These are the activations of a small neural network, seen along a few directions. Each row is one input.
Each table varies a few parts of the input and shows all the possible inputs, shuffled.
A made-up example of a description, with smaller parts first: ring(8) and (point or (values(2) and line(4)) or ring(9)).
Shared parts are said once, and a part with two or three values counts as separate values.
(in the rows, 128 means zero)

Other details of the inputs vary at random and push rows far along two fixed directions, the same in every table; ignore that.
To show where, the next rows are all for the same input, with only those details redrawn:
[144 147 122 125 151 112 132 126 136 111 148 144 122 106 134]
[127 139 110 117 150 109 130 131 134 102 138 133 130 104 136]
[193 127 108 131 118  94  91 109 132 130 157 139 106 137 126]
[ 46  98  77  86 159 114 138 156 127  76 114  99 151  91 131]
[144  75  64 103 110  89  75 126 125 119 141 102 115 144 111]
[205 187 151 154 147 111 131 105 148 131 168 172 106 113 145]
[195 184 146 149 148 111 130 108 141 123 162 166 110 106 143]
[153  82  72 109 111  89  78 125 126 122 145 109 114 145 112]

A family of inputs:
row 1: [136  79  80 126  76 123  86 113 110 167 112 109 131 163  90]
row 2: [ 96 167 179 148 161 133 204 130 138 124 107 160 146 100 127]
row 3: [187 134 114 125  94  95 113 116 146 151 135 137 103 123 106]
row 4: [158  56 120 124  95 114  82 115 134 162 125  96 128 164 102]
row 5: [ 96 108 140 138 157 127 144 117 123 112 130 139 132 138 129]
row 6: [129  78  86 105  64 116  88 148 106 143 117 106 126 165  97]
row 7: [130 159 151 147 113 138 161 137 116 142 131 136 116 113 129]
row 8: [108 199 171 138 179 165 169 120 126 118 144 176 138 110 152]
row 9: [199 181 149 150 150 110 132 106 144 126 163 169 106 113 142]
row 10: [152 150 163 147 117 153 143 138 139 141 138 118 121 118 148]
row 11: [212 176 185 170 135 149 145  94 152 162 132 153 124 138 144]
row 12: [129 135 153 154 132 121 124 104 119 116 140 142 120 135 149]
row 13: [109 209 181 135 155 161 195 125 137 139 119 178 140  97 132]
row 14: [183 115 135 161 110 118  92 109 108 153 155 147  89 160 146]
row 15: [182 176 155 180 145 151 127  92 127 149 153 176 123 149 141]
row 16: [ 39 128 112  90 134 138 158 165 119 108  88 105 147 120 106]
row 17: [ 43 117 116 101 146 140 184 137 121 108  73 114 162 110 120]
row 18: [ 44 116 128  83 149 165 144 157 127 116 100 101 173 104 126]
row 19: [130 150 152 122 134 153 128 144 140 137 122 116 131 134 122]
row 20: [ 22  77  87  96 161 137 149 137 113  83  89  96 161 139 137]
row 21: [ 25  91 113 101 119 115 152 147 115  99  82  89 153 107 117]
row 22: [133  71  84 115  91 125  70 140  96 122 142 109 115 176 114]
row 23: [124 139 139 147 133 145 139 129 108 117 149 132 110 128 150]
row 24: [139 192 169 126 167 141 176 138 178 109 122 143 137  65 145]
row 25: [135  65  86 118  85 138  68 123 128 161 116  83 145 163 105]
row 26: [164  94 143 142  88 117  89 112 138 153 130 102 120 150 127]
row 27: [188 106 144 151  92 127  89 125 133 173 137 119 107 149 138]
row 28: [ 51 126 134 122 137 132 178 164 119 121  94 125 140  99 140]
row 29: [162  81 109 115  74 134  71 145 122 147 130  95 125 165 113]
row 30: [ 54 152 135 112 176 155 156 150 115  91 116 129 141 123 134]
- Describe the family of inputs behind these rows. => values(3) and (point or ring(9))
- Change only the values(3) part in row 15. List by row number the other rows that result. => row 1, row 25
- List by row number the other rows that have the values(3) part in common with row 27. => row 4, row 10, row 11, row 18, row 19, row 24, row 25, row 26, row 29
- Change only the ring(9) part in row 17. List by row number the other rows that result. => row 1, row 2, row 6, row 7, row 13, row 16, row 21, row 28
- Change only the values(3) part in row 24. List by row number the other rows that result. => row 3, row 9

A family of inputs:
row 31: [131 148 164 133 118 151 138 136 128 147 122 132 130 138 122]
row 32: [132 176 171 168 144 128 180 112 123 131 129 171 118 110 144]
row 33: [124  82  84  95 114 103 103 134 143 123 116  95 138 120 112]
row 34: [ 83 140 160 133 164 138 168 133 132 103 115 131 142 108 143]
row 35: [ 92 134 127  99 154 116 154 147 150  99 110 115 144  90 124]
row 36: [ 89 126 103 112 152 136 129 142 115  92 135 126 133 121 138]
row 37: [158 141 116 138 138 129 108 111 124 126 153 146 120 134 140]
row 38: [172 109 125 136  78 140  86 127 119 169 131 114 115 170 115]
row 39: [ 60 104  97  95 153 128 123 151 111  88 127 113 137 126 124]
row 40: [132 189 180 154 149 173 173 129 140 143 120 153 143 107 149]
row 41: [142 192 160 150 184 142 166 111 139 108 143 175 135 105 152]
row 42: [ 54  44  85  80  97 130  99 150 114 131  86  64 155 157  92]
row 43: [109 165 152 114 156 128 163 153 150 103 127 134 133  82 134]
row 44: [197 137 150 169 114 131 105  99 129 158 154 144 108 147 148]
row 45: [220 151 139 155 124 108  88  89 129 149 169 162  96 165 122]
row 46: [103 170 179 153 176 149 186 123 141 108 121 151 146  93 160]
row 47: [146  74 114 128  91 111  77 123 111 143 140 105 107 168 119]
row 48: [ 82  84 107 117 122 135 117 146 110 110 119  97 133 133 139]
row 49: [ 50 112  98  83 148 131 152 173 136  83 106  93 152  82 133]
row 50: [173 149 129 132 127 122 124 125 151 136 141 133 124 105 137]
row 51: [165  99  80 132  96  88  85 104 102 145 148 139  99 169 105]
row 52: [209 134 152 158  93 138 103  98 135 185 136 139 118 167 116]
row 53: [114 102 111 126  82 124 123 127 112 158 105 119 128 153  99]
row 54: [133 108  89 111  99  91 123 130 129 134 120 121 116 122 106]
- Changing only one part turns row 46 into row 33. The same change can be made to row 34. Which row results? => row 35
- Describe the family of inputs behind these rows. => line(4) and (point or ring(5))
- Change only the line(4) part in row 32. List by row number the other rows that result. => row 51, row 53, row 54
- A walk changes only the ring(5) part. It starts at row 37 and steps to row 41. List the rest of the walk in order. => row 45, row 39, row 36
